These are the activations of a small neural network, seen along a few directions. Each row is one input.
In each table, some parts of the input vary, and every possible input appears once, in random order.
A made-up example of a description, with smaller parts first: values(2) and (point or line(9) or (line(4) and ring(8))).
Shared parts are said once, and a part with two or three values counts as separate values.
In the rows, zero is written as 128.

Other details of the inputs vary at random and push rows far along two fixed directions, the same in every table; ignore that.

A family of inputs:
x1: [180  74 120 126 124 101 149 133 159 125  89  89 168 104 193]
x2: [105 105  35 109 172 193  92 118  76 192 179 186 100 115  38]
x3: [ 86 218 179 196  85 100  89  83 156  81 191 117 153 170 115]
x4: [ 78 190 176 225  89  87 139  69 158  87 182 135 194 202 136]
x5: [155  92 127 112 114  83 147 137 137 133  71 106 119 105 156]
x6: [ 95 196 170 175 130 138  97 114 143  71 200 117 154 192 127]
x7: [159  97 143 107 125 105 165 136 130 125  64 108 125 114 168]
x8: [ 73 131 115 126 152 174 144 135  89 153 156 187 109 145  75]
x9: [ 63 191 174 213  62  84 136  72 158 112 180 145 171 181 104]
x10: [123 128 140  85 169 176 126 180 109 124 129 136  88 117 116]
x11: [201  88 103 105 112  80 136 124 141 138  53  94 137  71 184]
x12: [115 130  41  91 180 222 105 112  49 172 160 190 104 132  65]
x13: [135 148 138 157 107 116 152 101 131 124 115 139 158 110 153]
x14: [150 108 169  99 124 109 128 179 167 118 103  85 107 111 157]
x15: [140 131 122  73 167 180 112 160  96 115 124 126  89 130 122]
x16: [122 137  87  71 185 191  81 165  85 142 152 145  67 132  77]
x17: [167  85 126 124 101  91 148 133 160 150  90 104 142  88 164]
x18: [157  53 139 110 107  72 158 154 161 140  65  96 117  86 153]
Each input here is: values(3) and (point or ring(5)).
The inputs of x7 and x12 match in every part but the values(3) part. If x5 is changed in the same way as x7 into x12, which row does it become? -> x11

A family of inputs:
x19: [156  99 127 101 124 109 118 154 152 137 105  98 111  97 143]
x20: [140  98 136  60 174 167 131 200 111 123 102 119  76 112 131]
x21: [157 113 101 106 132 123 130 122 113 141  95 128 116 102 136]
x22: [142 106 111 107 126 114 130 131 122 147  96 128 109 101 124]
x23: [ 92 113 106 127 145 151 133 132 113 156 157 157 124 150  88]
x24: [160 114  98 104 135 130 128 116 109 138  93 126 122 102 142]
x25: [155 154 191 124 119 105 141 148 151  77  95  88 130 130 187]
x26: [ 99 163  92 142 129 151 104  94  93 144 158 170 119 141  81]
x27: [136 143 154 170  97  89 152  98 152 109 122 114 174 147 167]
x28: [ 94 116 105 129 132 150 142 121 105 162 143 171 117 127  80]
x29: [171 113 147 144  96  85 167 106 147 117  68 105 168  97 197]
x30: [145 130 215 123  99  78 151 164 173  80  83  77 121 123 181]
x31: [157  94  81  75 166 166 103 162 110 159 126 127  92 101 110]
x32: [103 138 164 174  87  89 151 105 158 118 136 121 159 155 134]
x33: [132  75  82  89 158 161 148 152  96 173 105 159 106  94 106]
x34: [128 156 139 175  94 103 150  82 131 122 122 141 169 130 151]
x35: [169 105 152 140 103  85 161 118 159 109  81  90 170 119 199]
x36: [ 86 185 143 191 111 121 104  89 139  99 194 135 163 172 111]
x37: [147  76 106  75 146 140 115 175 131 159 114 114  84  95 108]
x38: [ 99 194  98 156 133 172  76  85  99 129 201 157 139 164  83]
x39: [127  72  89  89 157 155 148 156 101 178 106 158 102  96  99]
x40: [ 65 227 185 176 112 137 108 104 129  81 192 146 134 190 103]
x41: [119 140  96 117 141 157  91 131 115 143 164 141 109 128  93]
x42: [137  59 113  83 163 142 128 185 134 151 118 116  93 109 110]
x43: [173 109 160 142 112  77 139 135 173  97  95  79 156 115 194]
x44: [ 73 179 105 158 117 146 105  82  99 142 183 173 119 155  59]
x45: [126 139 167 167 101  81 126 118 174  99 136  99 156 140 155]
x46: [ 64 172 106 172 132 162 117  90 100 139 203 177 148 183  68]
x47: [147 147 153 165 111  99 122 103 158  89 133  98 171 141 173]
x48: [143 111 119  58 188 196 122 183  92 124 114 128  83 123 127]
Describe the family of inputs behind these rows. -> line(5) and (point or ring(5))
The inputs of x22 and x21 match in every part but the line(5) part. If x23 is changed in the same way as x22 into x21, which row does it become? -> x27
Which other rows agree with x24 in the line(5) part? List them by row number. -> x29, x35, x38, x47, x48
Which other rows agree with x26 in the line(5) part? List them by row number. -> x20, x33, x36, x41, x46

A family of inputs:
x49: [116 196 116 196  72 100 105  45 131 133 164 140 170 132 123]
x50: [110 153 108 149 149 176 104 102 116 118 190 146 156 172 106]
x51: [161 156 180 154  78  54 168 109 157  76  62  94 169 120 216]
x52: [ 87 190 122 133 144 174 123 111  83 116 162 178 124 164  96]
x53: [112 176  87 143 107 148  98  81 113 151 175 162 137 122  79]
x54: [177  74 170  68 157 113 167 215 139 111  39  93  93  78 200]
x55: [ 99  87 110  95 163 150  98 177 133 150 164 128  88 132  71]
x56: [105 199 187 232  50  41 156  51 158  86 134 133 201 184 163]
x57: [163 113 145 131 106  96 168 100 133 124  58 117 140  92 181]
x58: [177  26 138  75 137  81 136 194 180 138  64  64  99  82 162]
x59: [ 94 157 131 125 158 152  75 160 125 114 187 128  83 138  73]
x60: [132 123  95 103 149 162 107 155 111 163 148 153  95  90  87]
x61: [ 73 159 124 137 129 166 117 121 106 131 181 157 118 181  76]
x62: [115  81  74 104 159 127 101 141 121 171 152 137  96 133  65]
x63: [178 136 127 113 148 141 106 130 130 106 110 102 138 121 176]
x64: [118 184 197 196  54  63 141  75 167  88 132 100 172 176 163]
x65: [180  70 160  63 150 116 165 199 133 116  33  93 102  76 200]
x66: [130 123  84  95 172 170 134 130  63 161 113 172 100 133 104]
x67: [135 112  74  94 160 141  76 132 103 156 138 132  83 123  76]
x68: [136 178  83 141 153 163  86  77  97 124 173 145 146 153 116]
x69: [ 99  85  98 111 154 162 158 140  99 165 129 172 120 117  84]
x70: [103 192 117 122 127 164 102  98  92 126 163 153 108 165  88]
x71: [ 84 120 125 106 162 167 147 165 104 143 148 173 113 155  90]
x72: [165 147 187 152  75  37 115 118 192  75  91  59 146 112 188]
x73: [ 82 177 142 204  77 109 120  69 161 138 182 139 180 150 120]
x74: [ 75 178 156 200  97 104 148  78 123 110 159 149 170 186 127]
x75: [ 72 137  93 155 135 129  84 115 127 139 198 146 122 166  55]
x76: [ 76 155 104 160 122 154 116 121 140 158 200 172 140 141  74]
x77: [195  26  84  92 114  78 163 146 164 189  46  94 136  56 174]
x78: [163 143 106 152  76  77 129  72 146 152 101 118 159  95 158]
x79: [144  84 115  89 168 156 149 167  96 144  92 149  90  81 119]
x80: [ 81 202 161 119 143 183 103 154 110  95 184 148  88 165  88]
x81: [172 150 172 160  53  50 140 103 186 103  89  83 170  81 195]
x82: [126 138 125  70 159 198 107 160  88 130 132 140  69 138 100]
x83: [147  94  73 108 168 159 116 122 106 153 148 142 134 139 113]
x84: [187  55 140  80 133 105 170 162 131 133  26 101 115  51 182]
x85: [126 133 107  75 156 190 108 153  83 135 129 142  74 138 101]
x86: [108 104 127  79 157 182 130 169 105 147 145 144  85 149  86]
x87: [ 91 175 147 100 150 196 104 148  98 114 166 139  89 154  98]
x88: [116 170 136 196 109 121 111  70 137  96 177 120 188 176 147]
x89: [123 107 113  82 167 152  77 176 116 132 143 121  78 111  86]
x90: [148 117 144 188  64  41 189  69 165 126  69 112 186 119 184]
x91: [ 75 186 173 193  98 114 148  82 131 103 160 147 167 187 129]
x92: [130 105  69 110 155 164 139 107  65 163 108 175 113 105  88]
x93: [140 144 236 148  75  64 164 155 198  68  98  68 145 137 192]
x94: [100  92 122 100 165 145 102 192 140 141 170 128  78 132  70]
x95: [130 103 117 106 178 177 120 172 119 126 164 129 116 139 114]
x96: [109 190 125 203  91 100 138  19 101 130 132 161 173 147 124]
x97: [102 168 212 227  58  53 166  76 172  79 134 125 192 143 164]
x98: [168 158 126 141 126 115 115 101 144  92 111  91 166 129 196]
x99: [123  84  48 112 138 150 126 126 113 195 145 162 129 107  80]
x100: [170 102 105  78 184 179 103 168 108 122 117 107 107 107 157]
x101: [164  47 172  78 147 101 186 217 157 123  54  94 104  91 182]
x102: [ 97 125  74 143 125 162 119 102 121 182 177 166 143 129  80]
x103: [121 218 180 218  49  35  87  65 177  56 156  93 174 158 147]
x104: [146 138 110 101 186 189  96 167 105 113 151 122 103 129 130]
x105: [180  20 110  98 122  84 190 152 138 155  30 108 133  67 172]
x106: [191  46 141  81 153 122 150 187 163 120  71  67 136  91 201]
x107: [ 73 145 149 111 142 187 125 153 117 129 175 140 103 168  90]
x108: [180  24 127  91 127  94 190 159 143 152  32 107 130  67 172]
The inputs of x104 and x95 match in every part but one. If x87 is changed in the same way as x104 into x95, which row does it become? -> x107
Describe the family of inputs behind these rows. -> values(2) and line(5) and (point or ring(5))
A walk changes only the ring(5) part. It starts at x87 and steps to x89. List the rest of the walk in order. -> x81, x84, x65
Which other rows does x68 become when the line(5) part takes its other values? List them by row number. -> x63, x98, x100, x104
Which other rows does x64 become when the line(5) part takes its other values? List them by row number. -> x61, x86, x93, x107
Which other rows does x62 become when the ring(5) part takes its other values? List them by row number. -> x56, x64, x77, x90
